Questions about the grid below. Indices start at 1.
1) Report the top-left entry.
2) Report the entry at row 2, column 3.
3) Report the bottom-right entry.
4) Report the entry in row 2 and column 1.
5) Report the top-right entry.
6) Report the bottom-left entry.
7) Report the entry just right of the largest entry.
8) Report the entry at row 1, column 3.
[[152 125 107 126 113 137 130 112 130 129 127 136 142 116]
 [125 126 126 146 136 121 139 127 120 132 112 107 107 132]
 [128 109 125 127 117 127 123 146 142 125 119 144 143 122]
 [149 123 109 138 111 124 126 133 124 137 116 123 138 126]]
1) 152
2) 126
3) 126
4) 125
5) 116
6) 149
7) 125
8) 107

Read these off the row that follows.
1) Report the entry just left of 142.
2) Report the entry just right of 110.
[127, 122, 132, 110, 121, 138, 132, 142, 149, 118, 141, 120]
1) 132
2) 121

Read these off the matrix that follows.
1) Find the top entry of the column that holds the smallest entry.
2) Find the 2nd entry on the diagonal from the top-right corner.
3) Find the first entry, reading row by row.
4) Find the entry just left of the smallest entry.
5) Find the 5th entry in reading order.
6) Find the largest entry in the last row.
7) Find the bottom entry of the column that holds the smallest entry.
8) Find the 3rd-last entry, reading row by row.
[[123 112 145 124 130 111 145 134 127 111 119 122]
 [138 130 112 113 109 144 107 139 124 144 107 153]
 [132 109 125 117 132 126 133 137 141 125 112 121]
 [140 118 110 113 111 143 108 139 129 144 104 148]
 [120 104 146 130 138 107 150 127 134 107 126 110]
 [136 143 107 111 112 148 104 137 128 146 111 150]
 [116 109 147 132 141 103 152 124 133 106 132 101]
 [118 152 135 124 127 124 130 126 123 121 132 130]
 [112 131 150 133 135 106 147 121 125 107 137 113]
 [126 151 118 120 117 139 112 128 125 137 124 142]
 [127 153 118 116 120 140 114 130 129 135 122 142]
 [126 125 133 117 142 124 140 132 147 113 119 118]
 [121 141 109 132 115 133 109 115 120 147 141 120]
 [127 144 130 115 129 134 126 133 137 120 116 143]]
1) 122
2) 107
3) 123
4) 132
5) 130
6) 144
7) 143
8) 120

[108 141 109 126 124 119 152 127 144 130 137 107]
The entry just left of the smallest entry?
A: 137
The entry just right of 108 -> 141
The entry just left of 127: 152
The entry just right of 127?
A: 144

Questions about the row below.
1) Find the third entry.
2) Find the 1st entry.
3) Find the first entry from the right.
[134 102 109 109]
1) 109
2) 134
3) 109
